A small network was trained on invented records. Each row is its activation on one of them, seen along a few directions.
Each row is followed by the record's values for the fields FASE, GOV, KURON, ZUT, POVO, VIZ, DOZO, VOPA.
A field that a record lacks is written missing.
Other fields move the rows too, some of them a lot.
Strong random noise was added to every row along 4 fixed directions; ignore it. To show where, here is one row again and again, with new noise each time:
[-580   35  140  278 -258 -101   29  -62   71   31  277  -28   76   19
   21  460  119  489   68 -317 -215  252  119  196]
[-476 -256   83  258 -219  -82   75 -179  -51   96  210   -5   55 -112
  147  549   24  595  -66 -401 -124   41  251   85]
[-274  225   96 -113  -88 -121   14   45   31    9   28  -31  120   65
  -24  437  -98  221  220 -229 -258  288  364  128]
[-418 -227   89  268  -97  166   57  -64   73  -10   28 -195   73 -118
   40  388  102   61  -29 -113  254    4   48   79]
[ -57  167  168 -173    3    8   -1   57   19 -160  -97 -196   97  -30
   48  255 -113  -61  133  -92 -108  166  301   94]
[ 140  423  415 -239  -56  -96  -79   83    3 -481   28 -320   47  -36
  174  -49  -89  -36   73  -91 -468  273  223  207]

[-132   44    1  224  -40  258   72  -84  209   66   25  -86   81  156
 -245  128  157  -64  154   97  150   -4 -316   43] => {FASE: zesom, GOV: zuva, KURON: missing, ZUT: pizo, POVO: fek, VIZ: vutid, DOZO: sidip, VOPA: mopi}
[ 134  -86   88 -309   16   92  -31 -349   55  -37 -136  -89  252   18
  174  167 -128  -18   48 -307  -90  -86 -157 -207] => {FASE: zesom, GOV: zuva, KURON: missing, ZUT: pizo, POVO: fek, VIZ: keve, DOZO: boku, VOPA: mopi}
[-432  -62 -210  192 -100   33  -33   61   98   96 -102 -195  -86  -39
   63  259   87 -124   28 -220  383   66  -91   23] => {FASE: gizik, GOV: missing, KURON: missing, ZUT: pizo, POVO: fek, VIZ: vutid, DOZO: poro, VOPA: kekof}
[ 148   73 -227 -171   84 -278   20  146 -256   11 -162  265 -153 -145
  101  -78 -416  189   62 -106 -255   60  625   34] => {FASE: gizik, GOV: missing, KURON: missing, ZUT: pizo, POVO: fek, VIZ: vutid, DOZO: poro, VOPA: kekof}
[-320   40   33  353 -189 -251   34   15   50   21  468  143 -105   27
  118    8  192  571  -66 -222 -466  141  -53  158] => {FASE: gizik, GOV: missing, KURON: missing, ZUT: pelod, POVO: missing, VIZ: missing, DOZO: missing, VOPA: kekof}
[-190  134 -136 -138   -1  -52  -17   64   13  238  -32  140   -3  144
 -180  293  -34   -2  215  -61  -44  132  138   -4] => {FASE: susu, GOV: missing, KURON: kuvub, ZUT: monif, POVO: missing, VIZ: missing, DOZO: missing, VOPA: kekof}
[ 379  -52  454 -181  -69  111   50 -100  -64 -370   64 -138    7 -129
  323 -229  -30  109 -174  163 -340  -31  -82  104] => {FASE: saze, GOV: riv, KURON: missing, ZUT: pizo, POVO: zul, VIZ: vutid, DOZO: sidip, VOPA: mopi}
[ 103   -5 -133   82   32 -179   72 -291  108  240  -22  178  128   92
 -141  -57   -8 -149   47  -24   83 -260 -267  -43] => {FASE: dideb, GOV: vevi, KURON: missing, ZUT: pizo, POVO: zul, VIZ: vutid, DOZO: boku, VOPA: mopi}
[  54  -68  -67   -2  127  232   11  -47   86    8 -211 -152   84  -46
  -90  -73   93 -416   36  191  361 -156 -135 -133] => {FASE: zesom, GOV: missing, KURON: kuvub, ZUT: monif, POVO: missing, VIZ: missing, DOZO: missing, VOPA: mopi}
[  70 -250  127   91  -53  -42  -14 -181 -126 -103   70  -91  -74 -189
  267  -33   27  143 -275 -111  -73 -186   19  -77] => {FASE: susu, GOV: missing, KURON: kuvub, ZUT: monif, POVO: missing, VIZ: missing, DOZO: missing, VOPA: mopi}
[-286  150 -161  261    4   34   34  377   18   70  -29  143  -93  171
 -283 -114  176 -253  148  259  239  111 -122  123] => {FASE: susu, GOV: missing, KURON: missing, ZUT: bipu, POVO: missing, VIZ: missing, DOZO: missing, VOPA: kekof}
[ -34   -8  346  -78 -223  -51  -38 -108  -36 -270  214 -148  -13  -20
  245   19  -44  369 -156 -206 -417  104   47  114] => {FASE: susu, GOV: riv, KURON: missing, ZUT: pizo, POVO: fek, VIZ: vutid, DOZO: sidip, VOPA: mopi}
[  49  176   31 -159    4 -113  -55  -29  -56  -39   -9  -16   47   36
    9 -104  -29  -32  -13  -56 -118   80   78  -22] => {FASE: susu, GOV: missing, KURON: kuvub, ZUT: monif, POVO: missing, VIZ: missing, DOZO: missing, VOPA: mopi}
[  37 -133  -65  175  240  352  -42  266   81 -170 -321 -255  -27 -118
  -57 -190  188 -687   -8  353  644 -107 -295  -72] => {FASE: zesom, GOV: missing, KURON: missing, ZUT: bipu, POVO: missing, VIZ: missing, DOZO: missing, VOPA: kekof}
[-406  419 -180  103    1 -172  -47  132  241  344  213  283   30  324
 -280  136  107   76  314  -49 -111  275 -110  133] => {FASE: gizik, GOV: missing, KURON: missing, ZUT: pelod, POVO: missing, VIZ: missing, DOZO: missing, VOPA: kekof}
[-105  191  -90   59   32  190   32  271   79  212   28  126    5  156
 -256  202 -173  -66  218  300   -5  350  161  133] => {FASE: susu, GOV: riv, KURON: missing, ZUT: pizo, POVO: fek, VIZ: keve, DOZO: poro, VOPA: mopi}
[-523  161  -38  117 -102   25   16   69  143  175   98   61   22  167
 -192  312  183   -2  216  -71   57  283  -76   69] => {FASE: susu, GOV: missing, KURON: kuvub, ZUT: monif, POVO: missing, VIZ: missing, DOZO: missing, VOPA: kekof}
[-326 -282 -462  127  -14  186   84 -221  215  610 -150  273  279  219
 -412  481   70   23  165 -123  469 -239 -196 -134] => {FASE: zesom, GOV: zuva, KURON: missing, ZUT: pizo, POVO: fek, VIZ: keve, DOZO: boku, VOPA: mopi}
[-319  114 -231   85   71  175    7  133  216  318 -101  109   92  165
 -422  177  140 -206  299  245  304  149 -123  -19] => {FASE: zesom, GOV: missing, KURON: kuvub, ZUT: monif, POVO: missing, VIZ: missing, DOZO: missing, VOPA: mopi}
[ 219 -334  105    0  -91   44  151 -314 -106  -81   99  -94   50 -129
  292 -132  -79  204 -383 -229  -45 -161  -49 -114] => {FASE: susu, GOV: zuva, KURON: missing, ZUT: pizo, POVO: zul, VIZ: vutid, DOZO: boku, VOPA: mopi}
[ -84  150  108   31  -86  -81  -54   72  -15  -41  152    0  -74   37
  -19  -10   73  136   26  -60 -265  211   21   92] => {FASE: susu, GOV: missing, KURON: kuvub, ZUT: monif, POVO: missing, VIZ: missing, DOZO: missing, VOPA: kekof}
[ 699  263  415 -349   28   61  -34 -260  -23 -427  -61 -215   56 -170
  332 -400 -122    5 -125   13 -473   37 -181    9] => {FASE: zesom, GOV: zuva, KURON: missing, ZUT: pizo, POVO: zul, VIZ: vutid, DOZO: poro, VOPA: mopi}
[-166 -580  -84  431  -13  -74  125 -130 -139  128   25   32 -138 -281
  168  206   25  343 -272 -218  306 -190  -40  -56] => {FASE: dideb, GOV: vevi, KURON: missing, ZUT: pizo, POVO: fek, VIZ: vutid, DOZO: poro, VOPA: kekof}
[ 212  218   -2 -358  109  -57  -25   95  -45  -10 -150  -13   57  124
  -92  -13  -89 -183  183  122 -134  173  213  -42] => {FASE: saze, GOV: missing, KURON: kuvub, ZUT: monif, POVO: missing, VIZ: missing, DOZO: missing, VOPA: mopi}
[-195  501 -205   39   81 -122  -98  502   25  -33 -117   95 -120  280
 -311 -272   63 -422  311  261  112  320   14  156] => {FASE: susu, GOV: missing, KURON: missing, ZUT: bipu, POVO: missing, VIZ: missing, DOZO: missing, VOPA: kekof}
[-165  340  110  141  -70  -32  -79  161   53  -55  159  -59  -38  133
 -148  -77  144    5  108  103 -189  277  -78  145] => {FASE: susu, GOV: missing, KURON: kuvub, ZUT: monif, POVO: missing, VIZ: missing, DOZO: missing, VOPA: mopi}
[-330  -13 -130  -11   12  -28    0  -14  -38  213  -32  116   -4   31
 -108  281   -2   64  147 -164  143  117  141  -48] => {FASE: susu, GOV: missing, KURON: gabud, ZUT: monif, POVO: missing, VIZ: missing, DOZO: missing, VOPA: kekof}
[ 191 -384   77    1  -64   57  -19 -297  -18  -25   26  -15  115  -27
  197   65  -30   66 -164  -89  -73 -236  -49  -75] => {FASE: saze, GOV: riv, KURON: missing, ZUT: pizo, POVO: fek, VIZ: keve, DOZO: boku, VOPA: mopi}
[  87   19  176   -8   -5   62  -97  -51    1 -232    0 -191   22  -26
  128 -230   74 -127 -179   52  -11  -45 -126    4] => {FASE: susu, GOV: riv, KURON: missing, ZUT: monif, POVO: missing, VIZ: missing, DOZO: missing, VOPA: mopi}
[ -65  490  -88 -190   79 -260 -149  341   17  -99 -130   55  -56  181
  -47 -226  -32 -225  246  -33 -135  293  100   23] => {FASE: gizik, GOV: missing, KURON: missing, ZUT: bipu, POVO: missing, VIZ: missing, DOZO: missing, VOPA: kekof}
[-285  -92  119  315 -221 -213  -30 -135 -152   -4  340   52 -119  -91
  192  143  136  607 -184 -345 -322   76   73   77] => {FASE: susu, GOV: missing, KURON: kuvub, ZUT: monif, POVO: missing, VIZ: missing, DOZO: missing, VOPA: kekof}
[-154  169 -269  -47  136  -26  -17  -46   81  185  -34  140  143   98
 -137  176    5  -94  160  -59  168  -53  -25  -30] => {FASE: zesom, GOV: missing, KURON: missing, ZUT: pelod, POVO: missing, VIZ: missing, DOZO: missing, VOPA: kekof}
[ -44   90   46 -109  113  -54  -55    8   41 -182 -154 -284  -42   -5
   -8 -152   48 -391   24    8  237  -30 -133  -95] => {FASE: dideb, GOV: missing, KURON: gabud, ZUT: monif, POVO: missing, VIZ: missing, DOZO: missing, VOPA: mopi}
[ -74 -383  -14  203   22  362   64  168   12  282  -60  135   -5  -57
  -82  222  -71  -46   -2  305  366  -15  -16  -20] => {FASE: susu, GOV: riv, KURON: missing, ZUT: pizo, POVO: fek, VIZ: keve, DOZO: poro, VOPA: mopi}
[ 348  -79 -272 -460  306   57  -17   74 -144  179 -514    4    3  -80
  -53  156 -289 -531  121  100  385 -201  424 -235] => {FASE: susu, GOV: missing, KURON: kuvub, ZUT: monif, POVO: missing, VIZ: missing, DOZO: missing, VOPA: kekof}
[ 332  219  149 -201   72   51  -60   34  -10 -241 -119 -196   20  -22
   58 -326   19 -378  -43  176  -26  -23  -12  -22] => {FASE: susu, GOV: missing, KURON: kuvub, ZUT: monif, POVO: missing, VIZ: missing, DOZO: missing, VOPA: mopi}

Which values does each new row have?
[-152  -12  -71  -23   18   30    3   44   21  127  -66   46   -1    1
  -71  155   50  -60   74   -2  135   90   96  -31] => {FASE: susu, GOV: missing, KURON: kuvub, ZUT: monif, POVO: missing, VIZ: missing, DOZO: missing, VOPA: kekof}
[-257 -183    8  187    8   26 -118    7    2 -147  -44 -195  -60 -102
  130 -141  168 -250 -163 -105  307  -26 -224  -15] => {FASE: susu, GOV: missing, KURON: missing, ZUT: monif, POVO: missing, VIZ: missing, DOZO: missing, VOPA: kekof}
[-308  276  -79  146  -19 -112  -87  300  104 -124  147  -53 -105   34
 -125 -167  108  -46   63   67  -31  195  -53  216] => {FASE: gizik, GOV: missing, KURON: missing, ZUT: pelod, POVO: missing, VIZ: missing, DOZO: missing, VOPA: kekof}
[-312  -33 -220  274  107  168   -7  156  107  102  -18  -15   10   30
 -205    4  188 -370   55  219  581 -114 -138   72] => {FASE: susu, GOV: missing, KURON: missing, ZUT: pelod, POVO: missing, VIZ: missing, DOZO: missing, VOPA: kekof}
[-407 -308 -189  304   15   23   31   31  -85   82  148   61  -53  -66
  -18  142  111   86  -95   12  405 -121  -47   34] => {FASE: saze, GOV: missing, KURON: missing, ZUT: pelod, POVO: missing, VIZ: missing, DOZO: missing, VOPA: kekof}
[ 287  339  256 -356   85 -140  -49  143 -129 -391   99 -200  -50   13
  239 -143 -152   68  -18 -138 -541  251  273  136] => {FASE: susu, GOV: missing, KURON: missing, ZUT: pelod, POVO: missing, VIZ: missing, DOZO: missing, VOPA: kekof}
[ 479 -296  112 -265  226  368  109  110 -172  -26 -314 -102   -2 -148
  128  149 -369 -299  -48  325  135 -278  293  -44] => {FASE: susu, GOV: riv, KURON: missing, ZUT: pizo, POVO: fek, VIZ: keve, DOZO: sidip, VOPA: mopi}
[  34  -89 -192 -233  186 -112  -31  -47  -25  144 -287 -109  -20  -16
  -28   46  -77 -272   46  -85  361 -126   79 -209] => {FASE: dideb, GOV: missing, KURON: gabud, ZUT: monif, POVO: missing, VIZ: missing, DOZO: missing, VOPA: mopi}
[-124 -440 -176  277  -23   65   14 -227  -91  202   35   56  -62 -174
   29  160   84  212 -185 -135  208 -315  -71 -115] => {FASE: zesom, GOV: missing, KURON: kuvub, ZUT: monif, POVO: missing, VIZ: missing, DOZO: missing, VOPA: kekof}
[  22  455  -50   -3  -64 -432 -122  235 -161 -194  139  201 -177  153
  -10 -391  -23  264  114  -88 -541  220  120  153] => {FASE: zesom, GOV: missing, KURON: missing, ZUT: bipu, POVO: missing, VIZ: missing, DOZO: missing, VOPA: kekof}
[ -69   12  119  113 -102  -42  -30  -71  -28 -105  171  -43  -87  -27
   83  -56   92   99 -111  -76 -227   23 -103   57] => {FASE: susu, GOV: missing, KURON: kuvub, ZUT: monif, POVO: missing, VIZ: missing, DOZO: missing, VOPA: kekof}
[  11 -334 -239 -142  173  211  111   13  -47  373 -288   64   64  -21
 -130  304 -116 -188   74  117  415 -155  252 -225] => {FASE: susu, GOV: missing, KURON: kuvub, ZUT: monif, POVO: missing, VIZ: missing, DOZO: missing, VOPA: mopi}
[-334  -93  -71  243   -7  -49  -67 -108  158   15   15 -201  -56    8
  -43 -113  259 -240  -77  -40  417  -66 -407  -77] => {FASE: dideb, GOV: missing, KURON: gabud, ZUT: monif, POVO: missing, VIZ: missing, DOZO: missing, VOPA: mopi}
[-253 -325  114  353 -185  -62  -19 -273 -110  -57  459   59  -78 -155
  299  -23  179  549 -350 -317  -61 -194 -206   85] => {FASE: susu, GOV: missing, KURON: missing, ZUT: pelod, POVO: missing, VIZ: missing, DOZO: missing, VOPA: kekof}
[ 137   33  -54  -46  -26   15  -23 -180   48   71   29   39   35   27
  -52 -139   74   10  -20   13  -73 -140 -160  -58] => {FASE: zesom, GOV: missing, KURON: kuvub, ZUT: monif, POVO: missing, VIZ: missing, DOZO: missing, VOPA: mopi}
[-269   38    7  299  -12  189  -89   75  145  -60  -14 -224  -47  -17
 -110  -66  300 -442  -19  159  424   26 -354   70] => {FASE: susu, GOV: missing, KURON: kuvub, ZUT: monif, POVO: missing, VIZ: missing, DOZO: missing, VOPA: kekof}
[ 347  253   81 -306   76  225   13  -35  172 -167 -170 -112   71  123
 -215 -156  -92 -337  124  232   -1  -48 -190   31] => {FASE: zesom, GOV: zuva, KURON: missing, ZUT: pizo, POVO: fek, VIZ: vutid, DOZO: sidip, VOPA: mopi}
[ 250  396 -207 -488  198   60  -30  145   99  217 -330   65  121  243
 -314   10 -141 -553  342  236  115  100  158  -85] => {FASE: susu, GOV: missing, KURON: kuvub, ZUT: monif, POVO: missing, VIZ: missing, DOZO: missing, VOPA: mopi}
